A small network was trained on invented records. Each row is its activation on one of them, seen along a few directions.
Records have a field called ZUBAV. Each example row is followed by its value.
The word absent means that the record has no ZUBAV.
Other fields move the rows too, some of them a lot.
(in the rows, 500 means zero)
Random noise pushes rows far along 19 fixed directions. That doesn't count. These rows show it; they differ only by the noise:
[359 596 507 545 544 585 305 520 546 267 427 392 654 488 438 461 542 511
 452 543 623 555 618 433 515 584 278 405 439 503 253 468]
[814 217 534 412 292 483 520 590 486 439 609 341 426 456 594 389 692 628
 530 579 349 358 390 477 424 446 586 526 580 565 466 471]
[474 453 421 517 466 436 634 493 507 357 524 369 603 427 704 461 610 562
 419 732 379 387 526 450 416 410 334 478 442 496 335 380]
[531 663 568 534 716 600 226 386 387 476 413 436 621 381 581 535 478 528
 548 535 606 514 403 412 448 498 585 423 562 689 314 457]
[441 467 562 653 562 570 604 416 499 372 483 430 342 432 662 557 399 406
 266 685 306 349 632 534 335 524 506 587 480 753 552 563]
[447 750 332 503 443 557 541 396 526 504 507 409 468 438 317 458 408 559
 513 572 454 648 568 551 485 432 545 310 546 340 388 507]
[604 451 520 493 369 504 413 641 452 574 519 401 536 478 485 595 764 581
 610 446 595 568 515 436 428 623 332 444 383 304 570 459]
[585 712 478 588 446 574 531 319 697 476 415 408 577 497 684 408 438 526
 451 503 679 391 642 661 494 549 470 362 441 470 487 628]
[428 858 451 460 518 547 350 503 581 521 532 491 454 304 489 541 473 529
 716 527 479 619 561 443 472 473 534 503 560 437 522 481]
[405 473 499 660 668 501 414 719 377 517 715 543 367 517 385 350 657 675
 599 627 575 504 732 510 783 565 437 507 471 520 419 658]
[557 290 333 532 716 390 710 376 734 477 458 680 554 567 479 443 436 408
 417 591 299 549 583 569 443 536 511 617 370 494 467 523]
[535 255 639 402 562 608 224 443 600 326 621 367 518 571 491 487 540 334
 513 505 669 581 499 449 637 541 517 427 361 712 268 666]
[468 575 557 676 430 664 487 515 285 494 537 511 429 560 393 464 521 534
 303 494 547 418 495 575 465 504 548 469 558 483 464 610]
[579 528 437 662 687 501 519 599 628 487 413 592 525 453 599 380 626 740
 560 605 409 473 538 503 544 506 503 584 588 537 402 525]
[420 568 380 532 539 491 572 562 662 567 526 516 598 403 663 404 594 711
 473 647 599 517 408 509 723 298 527 583 495 361 196 585]
[380 536 476 471 489 446 525 537 365 589 609 435 375 493 481 601 442 461
 517 495 474 547 483 449 617 432 578 416 580 563 493 489]
[499 631 607 559 424 652 289 582 476 627 498 424 468 440 528 503 500 543
 488 498 581 468 439 443 433 591 562 648 609 537 557 542]
[605 467 547 626 551 453 618 619 311 579 561 561 462 464 754 673 759 628
 583 582 344 407 489 419 414 498 462 519 469 507 676 423]
[416 438 696 489 499 519 296 628 447 278 463 440 456 432 579 642 545 455
 520 377 602 467 653 406 615 583 367 466 408 698 507 510]
[416 432 474 386 346 392 628 557 565 664 579 366 257 478 584 519 481 336
 603 453 342 522 534 491 482 311 493 586 594 587 651 478]
[735 335 567 459 477 531 380 433 498 353 493 344 537 438 603 591 761 396
 333 440 644 385 373 514 266 565 452 488 447 558 285 514]

[526 520 334 528 499 423 558 484 659 665 452 393 498 570 409 424 389 592
 726 639 370 677 475 477 472 676 495 289 571 444 637 451]	pizof
[642 639 461 487 509 429 518 519 400 540 508 531 528 486 617 553 501 653
 541 499 426 391 230 411 481 541 721 440 824 538 485 352]	norit
[420 507 473 564 506 403 720 524 464 578 529 503 307 330 684 635 622 486
 328 505 591 378 485 619 492 356 483 559 416 442 462 618]	bise
[604 383 420 539 515 482 613 451 496 551 371 365 520 578 355 405 512 603
 392 474 504 563 684 581 501 541 414 400 460 427 464 471]	absent
[492 579 512 365 364 385 484 575 445 270 593 677 597 485 495 555 516 389
 547 284 545 347 412 474 517 557 466 484 540 458 536 396]	motim
[611 229 475 455 523 419 658 582 419 535 609 538 453 585 399 515 605 534
 326 508 361 455 646 503 540 500 548 696 491 474 490 446]	tuve
[355 383 594 708 648 586 503 528 378 774 442 663 512 575 625 533 386 547
 568 586 584 577 214 478 668 472 626 443 394 595 599 711]	rolez
[621 417 518 438 405 593 467 421 723 571 485 322 627 711 545 549 469 530
 531 502 523 652 574 449 593 605 507 373 468 460 521 508]	dup

Here are new rows. What is ZUBAV for each?
[374 561 516 386 449 468 393 525 560 515 641 392 436 389 578 609 517 373
 445 540 644 490 376 440 509 511 509 608 505 496 384 542]	absent
[551 466 593 530 566 470 348 501 449 425 492 677 620 443 525 312 489 449
 696 437 643 361 485 556 521 555 414 495 363 554 601 571]	motim
[399 407 528 784 715 620 581 478 402 628 421 661 400 488 513 481 572 365
 455 689 321 520 349 542 176 454 427 669 423 594 588 605]	norit
[473 546 411 437 596 407 473 471 606 580 487 470 469 445 504 578 563 313
 403 421 514 503 486 487 317 522 460 707 589 500 410 419]	rolez
[487 527 452 547 327 516 509 617 488 501 529 397 372 335 451 446 659 565
 575 555 565 479 361 562 383 482 391 416 468 372 465 596]	motim
[571 339 492 572 554 508 557 454 287 589 426 588 506 480 406 330 391 573
 418 492 446 437 416 574 520 370 643 516 511 567 461 525]	rolez
[257 739 496 398 355 622 445 493 350 492 753 463 479 589 313 609 528 424
 534 536 533 697 627 414 623 385 460 420 449 238 463 479]	norit
[350 469 555 499 560 485 524 505 289 397 685 660 336 384 487 587 477 428
 329 514 593 420 385 558 661 336 656 564 414 520 353 673]	absent
